Look-ups in named tables: a row name and a column name give one cell, copied from the table.

Goguz =
	Nop	Nevozi	Kamup	Fotorez	Zuko	Tozol	Kovog	Saramev	Pegos	Modoz
Mepav	48.10	59.48	40.64	66.73	75.79	47.76	48.03	77.25	57.08	38.50
Miv	55.95	91.78	79.66	38.46	35.68	52.01	21.79	72.41	90.08	88.01
Rimer	57.93	48.26	11.38	58.38	41.19	31.33	66.11	33.65	38.78	61.30
Kosa	45.87	49.66	63.34	52.32	53.50	64.69	61.92	66.65	75.19	57.75
Lubu	62.05	89.59	65.67	78.13	24.51	77.72	42.51	60.10	79.67	51.80
Gugago	56.72	42.34	28.75	46.02	54.33	69.24	72.07	37.88	74.24	61.81
Medigab	62.52	97.23	52.03	74.31	25.87	51.90	43.25	37.63	54.50	47.58
Ranid	76.41	61.58	92.76	62.03	75.26	94.57	74.28	46.66	61.74	75.71
Banoso	96.88	52.98	83.69	33.84	58.98	42.01	47.59	45.49	91.22	19.66
Mufi	95.10	63.50	56.24	49.86	40.19	64.88	17.69	55.52	59.20	35.25
Sokizuk	70.14	44.20	70.83	20.65	77.83	51.80	75.59	72.46	49.37	74.63
Lov	48.62	43.87	56.72	48.54	62.57	42.37	29.03	56.91	80.05	59.58

Banoso, Zuko: 58.98
Gugago, Kovog: 72.07
Lov, Tozol: 42.37
Mufi, Modoz: 35.25
Mepav, Kamup: 40.64
Lubu, Zuko: 24.51
Lubu, Tozol: 77.72
Sokizuk, Nevozi: 44.20
Lov, Modoz: 59.58
Medigab, Zuko: 25.87
Kosa, Fotorez: 52.32

Fedi:
	Budu	Vedu	Pinav	Zevonov	Kem	Vum	Reveka
Bez	3464	3645	4170	5824	2863	3977	7922
Tig	8401	4959	4189	3100	7449	5685	2885
Riza	5698	4150	3419	4697	4216	4516	3333
Kofaf	2806	5199	3572	2540	4589	6415	5639
Gaz	4540	3859	3618	3253	4495	3551	679
Redogi	2112	4141	3951	4612	3221	4737	5336
Fudez	5042	3940	4554	3828	5927	6349	1099
Nem	4252	4638	3494	2299	4023	4634	2256
Rofug	4202	3776	4613	3045	4286	3531	5935
Katam	2048	3394	5073	3028	2795	5046	1280

What is the Budu of Nem in Fedi?
4252
What is the Vum of Nem in Fedi?
4634
What is the Pinav of Fudez in Fedi?
4554
What is the Pinav of Redogi in Fedi?
3951
What is the Reveka of Katam in Fedi?
1280
What is the Zevonov of Bez in Fedi?
5824
What is the Vum of Tig in Fedi?
5685
What is the Kem of Redogi in Fedi?
3221
What is the Zevonov of Gaz in Fedi?
3253
What is the Vum of Rofug in Fedi?
3531
What is the Zevonov of Rofug in Fedi?
3045
What is the Kem of Tig in Fedi?
7449
What is the Pinav of Rofug in Fedi?
4613
What is the Budu of Gaz in Fedi?
4540

Zapotib =
|  | Tuf | Ligeza | Rusutat | Fuvo | Nadara | Virapud | Ganul | Lom | Zad |
|---|---|---|---|---|---|---|---|---|---|
| Bofuli | 13586 | 37659 | 52893 | 32959 | 36976 | 56357 | 27054 | 49083 | 34935 |
| Botog | 36314 | 71104 | 21580 | 41484 | 36666 | 60824 | 49512 | 81099 | 9256 |
| Mor | 58092 | 57086 | 41634 | 46877 | 55319 | 25340 | 73840 | 34430 | 35819 |
| Roseg | 3249 | 17666 | 43928 | 27363 | 49962 | 9841 | 34372 | 58781 | 44633 |
| Kagepa | 51404 | 47907 | 65314 | 39973 | 60450 | 25487 | 65221 | 54302 | 36084 |
| Tak | 26000 | 23220 | 37227 | 41119 | 34524 | 54312 | 40339 | 19763 | 39342 |
| Nevitab | 45939 | 29847 | 50864 | 64025 | 50543 | 39009 | 36870 | 8263 | 70006 |
| Kovilod | 31479 | 32258 | 41327 | 32827 | 28381 | 40923 | 47757 | 31898 | 74721 |

Rusutat of Mor is 41634
Nadara of Mor is 55319
Nadara of Kagepa is 60450
Tuf of Bofuli is 13586
Ligeza of Roseg is 17666
Rusutat of Kagepa is 65314
Zad of Nevitab is 70006
Rusutat of Kovilod is 41327

Ruboz:
columns: Boru, Tofefi, Gol, Gosodaz, Loma, Ved, Navozot, Bimoga, Zavat
Ruz: [54, 54, 50, 86, 58, 63, 51, 49, 34]
Zutod: [41, 42, 68, 13, 75, 42, 32, 54, 67]
Nidareg: [62, 53, 48, 33, 61, 45, 61, 48, 48]
Kel: [56, 53, 42, 39, 67, 41, 57, 74, 33]
Nurogil: [63, 51, 35, 59, 62, 53, 66, 67, 26]
Gek: [54, 52, 53, 40, 50, 44, 51, 68, 65]
Puz: [56, 59, 63, 72, 54, 57, 56, 45, 38]
Gid: [47, 51, 59, 49, 40, 60, 49, 43, 77]
Sitako: [53, 53, 46, 39, 49, 47, 55, 55, 27]
Mab: [52, 63, 35, 88, 83, 72, 55, 52, 20]
Bol: [54, 59, 39, 42, 46, 48, 60, 47, 27]
Kaped: [58, 51, 39, 45, 56, 49, 51, 53, 60]

Bimoga of Gid: 43
Boru of Gek: 54
Boru of Nidareg: 62
Loma of Kaped: 56
Boru of Mab: 52
Boru of Kaped: 58
Ved of Nurogil: 53
Gosodaz of Mab: 88
Ved of Bol: 48
Boru of Sitako: 53
Gosodaz of Kel: 39
Gosodaz of Ruz: 86
Ved of Gek: 44
Bimoga of Ruz: 49
Zavat of Nurogil: 26

Venava:
	Pibep	Lipe	Kegun	Ref
Folem	110	153	138	123
Dakag	95	94	139	111
Pital	127	96	177	125
Muf	140	91	164	146
Rudulo	71	53	166	87
Nudato	118	160	187	135
Filal	111	195	95	146

What is the Lipe of Muf in Venava? 91
What is the Pibep of Folem in Venava? 110
What is the Lipe of Nudato in Venava? 160
What is the Pibep of Pital in Venava? 127
What is the Lipe of Dakag in Venava? 94
What is the Ref of Rudulo in Venava? 87
What is the Lipe of Rudulo in Venava? 53
What is the Ref of Dakag in Venava? 111
What is the Ref of Muf in Venava? 146
What is the Lipe of Folem in Venava? 153
What is the Ref of Folem in Venava? 123
What is the Kegun of Nudato in Venava? 187
What is the Pibep of Nudato in Venava? 118
What is the Kegun of Rudulo in Venava? 166
Row with the largest Pibep: Muf

Befas:
         Luzave  Tudagad  Dadot  Matepul  Vavev  Rut  Gurot  Sogidup  Nog  Vutan
Dena         41       35     40       46     41   48     57       34   61     28
Masumug      36       44     41       41     77   54     51       53   41     62
Doboser      43       50     49       43     56   42     39       28   50     41
Fom          64       54     49       50     47   49     29       40   54     47
Bel          39       55     65       64     36   37     63       55   52     48
Ras          48       51     39       45     49   54     53       41   45     45
Tekikup      50       40     39       45     42   46     57       42   52     36
Gup          71       51     58       66     52   47     20       39   46     39
Fup          47       38     36       45     41   47     57       40   56     31
Zot          45       52     42       45     58   47     52       53   43     54
Gos          35       56     65       68     33   38     65       52   43     50
Sino         47       50     49       43     46   52     49       45   43     48
Nasule       36       30     33       47     36   55     49       34   66     28

Masumug, Rut => 54
Gup, Sogidup => 39
Bel, Gurot => 63
Nasule, Sogidup => 34
Dena, Rut => 48
Masumug, Dadot => 41
Bel, Rut => 37
Fup, Tudagad => 38
Gup, Tudagad => 51
Masumug, Gurot => 51
Gup, Rut => 47
Gup, Dadot => 58
Dena, Sogidup => 34
Sino, Vavev => 46
Gos, Sogidup => 52

